A small network was trained on invented records. Each row is its activation on one of them, seen along a few directions.
Records have a field called Fipir. Each example row is followed by its value.
The largest differences between rows may come from other fields.
In the rows, zero is written as 500.
Strong random noise was added to every row along 11 fixed directions; ignore it. To show where, here is one row again and again, with new noise each time:
[190 429 386 417 473 488 460 385 562 516 410 396 399 571 590 509 546 453
 505 481 454 271 551 555 508 510]
[285 445 300 582 524 398 459 504 570 387 358 327 495 603 469 493 324 471
 425 418 541 442 574 570 405 491]
[502 534 485 497 654 592 394 614 368 674 315 560 410 367 541 542 552 475
 577 592 537 468 488 668 635 422]
[286 365 370 542 435 379 268 330 545 477 647 422 437 531 467 486 490 373
 481 394 727 439 566 442 471 618]
[530 325 516 506 509 584 742 281 640 664 423 846 450 630 398 728 596 588
 490 503 454 182 605 553 693 628]
[658 530 522 310 459 575 638 263 457 802 405 654 328 623 385 426 688 626
 734 535 416 490 440 447 595 491]
[663 500 541 433 528 425 428 681 205 398 426 793 576 457 193 242 491 542
 542 727 476 514 329 379 595 275]
[443 485 325 535 670 603 420 493 540 673 372 325 561 480 594 613 376 512
 595 405 497 617 625 542 516 538]
[394 480 429 510 654 672 554 730 690 404 294 155 714 649 610 439 388 500
 444 563 333 595 724 368 419 558]
[278 507 502 595 513 552 458 295 573 418 521 309 370 227 751 375 451 376
 635 585 494 309 492 590 615 553]
[424 494 463 629 502 404 530 611 630 378 603 514 343 550 356 394 471 492
 526 452 648 598 621 546 522 564]
[757 305 625 588 596 600 410 553 505 527 529 551 764 601 430 561 496 475
 401 560 649 550 652 275 590 664]
[234 468 345 653 551 392 295 435 512 469 865 689 305 142 446 482 430 402
 706 407 708 537 537 611 701 540]

[114 612 350 491 474 580 688 600 831 199 541 272 500 488 558 248 430 429
 522 600 209 516 602 373 369 531]
c4
[456 440 506 645 561 706 579 309 637 361 403 583 650 195 549 418 412 357
 469 812 378 194 458 397 603 614]
c11
[499 619 198 552 592 540 549 503 591 635 332 545 496 492 295 559 352 536
 530 432 456 700 486 524 330 486]
c6
[662 591 337 505 634 665 750 514 564 640 231 636 629 536 350 565 372 611
 550 560 259 604 491 478 466 450]
c4
[497 579 488 487 554 772 665 385 715 657 336 680 327 378 401 365 702 417
 619 804 405 376 508 456 579 637]
c10
[749 416 535 644 557 418 449 590 480 494 693 449 689 610 461 643 326 582
 465 263 679 810 638 425 511 580]
c1
[529 594 408 359 534 644 493 491 452 706 368 665 492 451 397 473 606 499
 579 628 365 533 402 427 494 442]
c9
[498 683 574 580 442 502 578 502 558 522 418 477 151 395 534 386 614 433
 545 576 590 488 415 732 499 502]
c9
[296 394 445 433 416 388 234 639 505 334 574 351 573 690 402 362 579 360
 316 522 653 513 559 300 349 552]
c11
[359 497 481 420 583 628 510 750 650 620 247 365 390 749 516 550 700 467
 397 553 512 476 697 576 452 576]
c10
[693 565 511 583 571 533 575 504 398 541 350 613 547 350 469 556 391 553
 517 560 460 497 381 628 522 404]
c8
[419 388 451 606 455 516 469 224 688 506 590 400 468 515 518 490 485 401
 511 468 635 407 585 410 504 726]
c2
[718 570 638 633 586 655 459 550 623 690 870 703 365 246 473 520 660 453
 700 509 713 826 614 461 683 723]
c3
[631 560 389 576 470 364 513 459 517 697 468 635 196 631 231 551 548 553
 543 337 772 677 497 681 449 538]
c13
[657 516 776 533 413 378 321 673 305 251 755 474 523 399 502 211 556 417
 494 621 664 623 403 367 561 433]
c12
[390 604 499 366 403 425 707 470 624 497 490 183 324 773 647 431 523 645
 608 317 347 610 578 559 387 464]
c5
[566 327 587 396 356 344 806 216 469 472 427 579 476 853 438 527 480 738
 545 377 358 210 492 499 613 458]
c2
[189 597 364 544 563 591 252 409 535 564 617 363 379  85 749 494 505 300
 634 527 550 497 465 613 535 547]
c3
[495 535 599 353 393 234 245 731 106 339 449 327 491 637 518 314 514 502
 410 473 587 549 322 542 414 211]
c1
[476 451 431 375 325 407 176 432 394 451 329 318 585 743 331 319 623 290
 209 621 679 434 361 221 138 525]
c6
[461 555 537 502 404 457 465 402 506 471 672 617 341 366 448 379 601 438
 577 557 574 491 406 493 531 519]
c7
[858 496 731 691 385 394 609 281 442 166 549 352 577 434 430  59 308 496
 571 678 573 535 350 284 512 522]
c10
[400 557 461 538 509 542 561 559 678 567 491 467 328 538 522 566 592 472
 485 446 559 550 609 625 459 607]
c3
[788 524 335 436 689 585 310 554 263 708 312 345 824 505 427 483 283 596
 626 457 458 874 467 307 436 384]
c13
[674 409 638 779 636 575 262 726 558 332 631 319 711 357 556 452 403 329
 365 581 804 701 673 369 532 695]
c13
[565 511 456 769 682 660 651 465 581 433 425 660 651 143 572 630 252 462
 513 610 398 407 501 622 661 524]
c4
[321 375 513 463 646 535 168 847 390 513 660 446 704 452 695 728 527 430
 396 400 573 562 665 501 613 486]
c9
[164 311 589 565 527 386 424 685 488 194 802 543 621 372 725 679 422 487
 390 387 454 246 637 593 695 463]
c6
[763 605 702 763 529 419 604 704 500 176 599 398 542 363 484 282 296 515
 486 579 596 721 493 514 493 474]
c5
[685 507 664 468 650 819 647 681 605 564 355 564 650 500 480 383 638 514
 557 809 333 530 604 304 642 594]
c2
[596 465 463 557 702 642 350 666 416 605 353 491 696 398 527 608 433 459
 455 585 531 572 547 484 558 504]
c11
[573 458 486 503 558 457 608 535 349 437 481 796 659 416 402 595 354 619
 490 541 344 389 417 526 600 335]
c5
[456 503 646 383 444 534 510 592 419 388 421 533 530 482 558 405 628 463
 409 687 378 299 405 478 502 403]
c7
[684 624 449 546 491 359 630 745 480 334 483 462 544 674 246 306 322 635
 511 438 475 858 483 433 361 373]
c12
[498 502 490 521 561 607 341 456 653 807 666 253 407 517 726 738 617 458
 582 246 714 766 705 570 464 728]
c8
[489 324 368 608 483 374 467 284 501 248 730 370 932 468 534 548  82 567
 482 303 420 554 518 254 447 515]
c7
[460 424 517 425 573 582 479 650 529 697 528 674 502 574 528 807 661 540
 431 409 516 463 627 608 574 542]
c8
[447 345 520 428 438 481 693 338 619 519 669 582 588 681 571 705 487 638
 513 307 358 378 627 443 604 570]
c12
[431 527 410 478 410 384 431 576 505 509 586 751 335 577 213 466 622 438
 421 501 652 535 460 504 431 499]
c1

Which value of Fipir does each new row have?
[567 427 604 478 450 460 672 471 565 571 380 481 360 775 513 617 603 607
 439 394 540 372 604 642 542 548]
c13
[550 569 704 659 436 339 610 533 494 444 560 487  78 462 573 468 581 540
 565 407 730 454 509 874 649 498]
c13
[434 426 505 488 653 600 400 709 420 399 347 301 779 487 660 498 384 490
 438 597 376 467 575 420 548 441]
c11
[427 409 389 227 654 750 507 738 563 671 481 641 861 674 430 678 610 599
 472 526 176 586 679 178 496 509]
c6
[775 499 736 522 518 551 538 493 389 591 217 363 416 612 580 427 600 507
 480 626 601 415 463 598 564 501]
c2
[456 530 209 603 558 453 390 468 517 561 292 499 463 516 237 445 358 424
 472 516 637 583 459 517 355 505]
c2
[621 641 417 319 502 682 479 445 576 871 257 408 326 677 380 402 761 477
 591 585 528 699 494 410 348 586]
c13
[415 456 521 483 501 377 250 636 369 642 546 543 268 560 483 620 684 439
 446 394 804 491 539 701 563 501]
c11
[543 632 719 414 416 559 672 412 425 375 469 400 415 352 703 228 559 520
 647 703 265 369 331 500 601 380]
c1
[566 485 427 326 557 636 518 492 521 723 667 651 662 553 430 590 556 621
 667 416 338 720 574 266 575 530]
c9
[567 565 474 555 503 443 452 642 426 413 594 702 500 394 289 384 460 486
 513 568 549 634 416 456 517 430]
c9
[772 383 588 810 601 472 558 636 495 394 409 787 663 462 340 737 336 478
 210 559 703 397 545 615 542 563]
c5
[255 596 526 460 556 510 347 775 457 364 688 391 439 274 672 370 535 412
 591 550 445 596 519 543 582 401]
c12
